These are the activations of a small network on made-up records, seen along a few directions, one row for each record.
Here are examples, each followed by its value of one field, NAKOL.
The largest differences between rows may come from other fields.
In the rows, zero is written as 500.
Strong random noise was added to every row along 2 fixed directions; ignore it. To show where, here is one row again and again, with new noise each time:
520  484  473  283  590  569  721  524  580  473  554  456  508  730  470  495  668  572  473  614  230  704
360  440  556  237  624  633  608  489  579  431  625  413  466  806  563  486  687  574  460  721  68  785
461  563  502  508  455  511  388  513  475  444  590  464  514  504  463  515  523  473  389  481  437  541
427  585  520  575  415  499  271  506  442  431  608  463  512  438  470  520  478  442  361  449  487  497

564  504  414  536  425  379  503  542  546  499  560  598  522  434  391  508  429  517  502  395  646  386
fom
487  499  504  533  505  542  524  497  506  553  450  484  438  421  494  489  526  546  529  502  437  531
lup
531  529  481  269  694  395  532  432  547  422  545  450  435  552  567  437  599  570  541  586  467  619
kiz
401  520  582  400  606  589  537  465  480  540  477  511  455  632  439  500  515  430  508  589  443  531
rebe
467  392  497  420  543  486  603  542  477  410  560  497  474  588  477  528  489  624  450  642  457  538
kofe
701  511  362  542  417  394  656  587  517  541  321  528  552  373  339  690  556  389  487  408  657  440
nar
294  475  579  278  545  422  426  459  426  475  653  472  459  636  552  517  540  590  436  586  341  589
kofe
689  548  369  504  451  467  663  544  538  621  440  521  559  481  349  559  567  526  458  423  520  501
nar
540  554  504  168  728  178  737  512  458  508  609  357  592  591  409  417  664  560  554  404  443  587
foz
486  445  440  451  468  473  588  534  538  460  463  505  497  538  474  649  571  365  513  554  429  549
nar
684  614  460  508  467  371  623  547  510  537  491  535  609  434  470  520  470  497  577  420  670  452
rirut
688  550  434  451  564  230  606  437  429  565  411  585  662  370  411  461  484  443  459  277  709  401
foz
500  473  571  418  648  287  446  467  417  457  590  442  513  579  558  387  499  473  445  461  403  608
foz
497  479  447  488  518  454  586  476  442  491  500  414  513  604  529  579  536  589  607  440  532  497
lapub
575  454  475  465  455  660  772  471  543  518  358  552  503  617  369  445  548  482  575  575  405  521
lup
317  459  612  539  503  538  355  470  567  495  626  543  523  599  517  457  517  493  512  522  493  608
fom
541  433  460  608  454  578  490  509  540  527  404  527  566  425  483  596  484  450  512  435  475  457
lapub
561  573  463  522  416  252  577  563  436  483  542  470  570  289  398  511  493  404  360  397  771  453
kofe
633  507  445  346  605  482  868  536  593  521  503  572  575  681  507  505  647  555  599  582  405  563
rirut
246  346  634  489  509  575  347  458  484  367  587  403  497  551  522  422  583  444  496  643  285  577
fom
702  619  418  526  583  337  706  533  498  650  391  529  575  419  253  537  487  431  553  376  779  369
rebe
650  536  352  479  512  443  571  581  564  605  414  515  521  507  407  470  550  541  504  482  500  506
kiz
380  487  490  330  559  315  513  451  585  467  596  428  471  495  607  513  620  437  468  557  439  496
rirut
461  542  459  392  667  447  687  619  549  569  444  528  471  719  508  463  596  493  599  564  452  592
rebe
671  526  407  327  601  353  790  504  508  626  433  432  589  503  322  495  612  531  565  430  464  546
lup
327  467  546  337  675  459  297  362  530  458  623  424  392  533  674  473  568  539  531  676  335  611
kiz
650  497  449  695  340  826  469  541  643  422  330  536  481  452  433  603  318  538  474  418  589  442
lapub

Which value of NAKOL does each new row have?
448  528  485  408  487  273  511  506  371  512  482  469  667  352  468  491  502  499  468  433  706  446
kofe
585  441  407  358  438  590  733  536  565  461  329  561  508  594  443  661  602  434  518  557  428  593
nar
895  574  243  475  462  423  933  584  575  681  364  574  600  481  240  551  593  535  518  342  642  438
nar
508  424  492  615  415  924  467  528  662  380  384  541  451  644  548  604  420  586  481  581  326  634
lapub
484  519  513  462  599  532  626  522  484  463  509  470  436  454  515  454  563  556  539  508  408  549
lup
548  607  469  569  428  553  559  450  478  483  383  614  475  395  430  521  458  561  484  433  547  505
lup
478  420  504  443  520  458  566  539  446  426  553  472  467  592  461  543  461  610  458  608  473  514
kofe
446  447  476  407  512  616  449  467  510  451  464  547  402  528  585  523  560  455  500  584  417  549
kiz
344  374  526  209  632  424  633  536  423  520  533  419  586  589  587  447  637  531  559  621  392  597
kofe
